A small network was shown many inputs. Here are its activations along a few directions, one row for each input.
Each table varies a few parts of the input and shows all the possible inputs, shuffled.
A made-up example of a description, with smaller parts first: one of 8 places around a ring, together with either a single point or one of 9 places around a ring or (one of 3 separate values, together with one of 4 places along a line).
Shared parts are said once, and a part with two or three values counts as separate values.
(in the rows, 128 means zero)

Other details of the inputs vary at random and push rows far along three fixed directions, the same in every table; ignore that.

A family of inputs:
R1: [ 77 119  79 107 158 123 133 119 109 108 117 130 102]
R2: [151 132 160 140 143 118 156 146 145 157 135 139 135]
R3: [146 125 187 117  69 167  66  98 113 106  99 110 131]
R4: [186 122 114 131  73 127 145  78 129 134 130 126 154]
R5: [157 161 167 154 154 121 166 147 142 166 130 143 130]
R6: [ 81 118 190 109 125 165  45 174 128  96  83 113 112]
R7: [ 85 130 101 128 199 117 169 154 122 139 133 149  86]
R8: [ 78 131  97 129 164 120 110 140 116 101 149 120 102]
R9: [ 82 142 178 111 123 161  47 165 124  87  75 113 114]
R10: [110  85  27 110 125 126 148 107 105 106 129 137  96]
R11: [138 111  95 114  99 123 134  94 120 123 125 124 139]
R12: [ 76 126 189  97 128 161  48 149 118  95  88 110 109]
R13: [ 83 175 175 154 216 108 145 173 137 147 162 132 105]
R14: [106 113  27 113 128 120 148 108 111 103 120 137 108]
R15: [110 106  79 105 129 126 139 100 110 116 130 131 112]
R16: [170 134 137 140 119  97 179 109 146 172 146 136 171]
R17: [107 119  72 110 126 122 134 112 122 110 118 126 123]
R18: [105 109  60 127 126 114 120 121 120 105 158 117 134]
R19: [184  99  96 132  67 134 135 107 138 133 129 130 156]
R20: [140  89  60 110  99 127 148  87 108 116 135 132 118]
R21: [182 164 193 171 142  99 161 139 156 175 180 128 170]
R22: [120 169 152 146 181 115 168 153 137 155 126 147 121]
R23: [114 115 177 109 100 171  66 125 109  98  99 114 104]
R24: [155 113  77 128  96 132 137 108 120 120 121 130 127]
R25: [138 121  93 135 113 118 121 112 125 116 162 117 138]
R26: [131  82  52 106  95 122 144  97 117 118 133 128 132]
R27: [147 134 169 134 145 116 159 138 142 160 138 135 140]
R28: [ 89 117  84 122 158 140 129 143 113 111 114 138  86]
R29: [ 81 158 154 136 201 117 140 196 149 143 112 137 122]
R30: [188 127 121 134  75 132 148  76 126 138 132 128 148]
R31: [ 73 164 163 128 202 109 140 178 148 145 114 135 128]
R32: [187 115 102 134  70 131 136 104 133 133 125 126 151]
R33: [180 154 174 168 131  97 162 137 157 171 181 129 181]
R34: [137 136 165 129 145 110 155 134 146 165 137 135 152]
R35: [181 131 199 145  53 153  60 106 127 111 141 102 155]
R36: [194 146 183 159 123 122 166 137 153 173 138 143 151]
R37: [107 153 114 152 193  97 172 139 130 148 176 135 111]
R38: [ 78 117  87 103 161 134 133 117 105 113 124 133  90]
R39: [188 117 197 131  44 169  64 125 137 118  99 113 152]
R40: [ 77 139 175 112 121 158  45 171 128  89  74 113 123]
Description of these inputs: one of 4 places along a line, together with either one of 2 separate values or one of 8 places around a ring.
Q: Changing only the place on the line of 4 turns R14 into R9. The same change can be made to R15. Which row results?
A: R12
Q: Changing only the place on the line of 4 turns R4 into R30. The same change can be made to R8. Which row results?
A: R37
Q: Change only the choice among 2 separate values in R18. List by row number the other rows that result.
A: R33
Q: Start at R34 and move only the place on the ring of 8, one step at a time. The first step leads to R26. Which rows follow, in order?
A: R6, R19, R29, R40, R31, R16
Q: Start at R28 and move only the place on the ring of 8, one step at a time. The first step leads to R5. Which rows follow, in order?
A: R22, R30, R3, R38, R23, R7

A family of inputs:
R41: [105 123 163 115 113 151  76 144 126 108  96 117 125]
R42: [168 131 110 141 134 111 191 115 137 164 141 146 135]
R43: [101 146 157 135 186 117 149 168 141 149 127 140 122]
R44: [167 124 138 129  91 134 131 115 134 136 112 132 144]
R45: [133 132 172 127 108 138  92 137 133 119 117 116 138]
R46: [137 124 142 129 123 132 130 128 130 137 128 130 130]
R47: [141 132 144 127 123 133 135 124 127 136 115 134 125]
R48: [100 152 142 144 184 113 142 157 135 140 151 133 117]
R49: [159 124 125 140  94 129 118 114 129 126 147 122 146]
R50: [157 123 117 137  90 126 118 110 128 124 142 119 148]
R51: [172 119 103 134 107 122 165 109 133 146 129 140 140]
R52: [136 130 174 129 111 144  93 133 129 120 124 116 130]
R53: [ 94 157 143 140 183 112 140 155 135 137 143 129 124]
R54: [ 85 104  52 111 120 135  99 107 100  82 132 117 102]
R55: [110 127 154 110 110 157  81 133 120 103  86 121 116]
R56: [104 136 125 124 157 119 134 137 129 126 132 128 122]
R57: [110 129 118 128 155 119 136 144 130 126 136 130 121]
R58: [ 81  98  27  99 138 123 139 109 107 102 122 131 104]
R59: [136 129 141 130 126 125 127 120 127 129 137 125 131]
R60: [163 119 114 132 108 117 164 100 129 149 143 135 143]
Q: Describe the family of inputs behind these rows.
A: one of 4 places along a line, together with one of 5 places around a ring
Q: Changing only the place on the line of 4 turns R45 into R41. The same change can be made to R56. Which row results?
A: R58
Q: Change only the place on the ring of 5 in R47. List by row number the other rows that result.
A: R42, R44, R51, R55
Q: Change only the place on the ring of 5 in R53. List by row number the other rows that result.
A: R48, R49, R50, R54

A family of inputs:
R61: [158 140 175 140 101 130 111 135 145 140 125 121 164]
R62: [114 142 120 138 171 117 160 137 126 143 143 140 111]
R63: [152 129 144 137 120 130 132 121 129 135 140 128 130]
R64: [109 140 123 128 171 107 159 134 132 142 144 134 124]
R65: [111 136 121 131 172 108 161 134 131 143 148 135 119]
R66: [147 137 141 134 117 127 130 119 131 132 130 126 137]
R67: [129 132 109 130 139 112 149 126 133 133 136 131 136]
R68: [130 125  98 135 129 120 139 136 133 130 137 131 133]
R69: [ 64 117 106 102 128 151  61 144 109  72  92 111 100]
R70: [ 98 148 163 136 184 117 136 165 138 138 136 132 118]
R71: [161 141 199 144 110 144 112 125 131 141 132 125 135]
R72: [142 128 127 127 112 127 128 111 128 126 131 124 137]
R73: [121  91  42 100 112 136 157  93 105 117 105 142 103]
R74: [159 142 191 137 111 126 120 129 143 145 132 121 157]
R75: [152 133 130 141 111 124 130 133 139 137 132 128 149]
R76: [132 132 133 133 146 111 149 132 136 142 146 130 135]
R77: [154 116 142 127  90 140 107 106 122 119 134 120 132]
R78: [149 111 113 113 108 137 148 112 126 134 102 138 124]
R79: [146 109  86 125  95 130 123 108 120 111 132 124 128]
R80: [ 59 144 146 118 176 140  84 176 124  98 102 121  97]
R81: [156 103 114 114  78 144 121 119 132 127  92 132 143]
R82: [139 112  83 123  96 137 124  94 110 113 130 127 119]
R83: [133 107  84 120  96 124 122 110 125 118 134 122 146]
R84: [111 137 127 135 172 115 159 134 126 144 148 139 112]
R85: [101 127 144 115 115 151  81 122 113 100 107 116 114]
R86: [113 107  62 112 121 123 142  92 108 115 139 128 115]
R87: [150 125 122 133 110 131 130 115 125 127 136 127 128]
R88: [115 141 158 140 153 127 121 163 140 136 131 129 130]
R89: [159 138 192 143 109 129 114 139 147 148 135 121 161]
R90: [117 143 111 136 171 110 164 138 132 141 141 139 118]
R91: [153 143 182 136 102 142 107 119 129 133 121 122 139]
R92: [144 121 131 135 110 126 123 129 135 132 139 125 145]
R93: [117 135 115 138 170 110 160 146 134 141 146 137 119]
R94: [109 137 124 132 172 111 162 130 126 146 148 137 115]
R95: [ 58 131 154 109 131 161  37 170 120  78  82 108 110]
R96: [149 104  96 111 100 134 145 112 127 129 100 137 129]
Q: Describe the family of inputs behind these rows.
A: one of 4 places along a line, together with either a single point or one of 8 places around a ring
Q: Changing only the place on the line of 4 turns R86 into R74. The same change can be made to R91. Which row results?
A: R69
Q: Change only the place on the ring of 8 in R92. List by row number the other rows that result.
A: R61, R68, R75, R83, R88, R89, R95
Q: Start at R77 and move only the place on the ring of 8, one step at a time. The first step leads to R65. Which rows follow, in order?
A: R64, R72, R66, R90, R87, R63
Q: Start at R81 and move only the place on the line of 4, one step at a time. The first step leads to R96. Which rows follow, in order?
A: R78, R73

A family of inputs:
R97: [155  97 129 125  73 148  89 107 115 105 139 113 124]
R98: [173 150 195 148  84 145  88 112 129 121 130 114 145]
R99: [138 135 119 118 110 132 133 109 125 126 107 128 129]
R100: [141 128  86 138 136 125 169 126 129 141 123 144 117]
R101: [ 74  98  74  99 168 124 142 137 119 118 113 139  98]
R102: [166 152 200 140  84 144  87 106 130 123 130 108 149]
R103: [148 151 161 131 146 108 172 124 142 170 126 143 149]
R104: [168  87  27 129  46 141 116  63 101  92 147 122 122]
R105: [ 84 142 182 115 136 148  64 135 115  99 116 107 120]
R106: [151 133 171 143 152 111 161 132 144 166 168 131 143]
R107: [ 92 117 103 116 151 146 120 153 117 112 102 134  95]
R108: [ 73 133 155 117 161 132 102 141 119 114 131 116 114]
R109: [130 118  64 128 128 102 158 147 150 133 127 136 160]
R110: [ 92 136 142 131 160 140 102 160 121 113 133 128  97]
R111: [146 105 119 120 112 135 133 126 127 129 115 134 122]
R112: [148 152 145 160 142  92 146 162 162 157 162 125 178]
R113: [ 87 144 123 118 160 137 118 149 121 112  94 132 100]
R114: [139 128 110 128 155  96 205 115 140 171 141 149 141]
Q: Describe the family of inputs behind these rows.
A: one of 2 separate values, together with either a single point or one of 8 places around a ring
Q: Changing only the choice among 2 separate values turns R97 into R111. The same change can be made to R98. Which row results?
A: R113
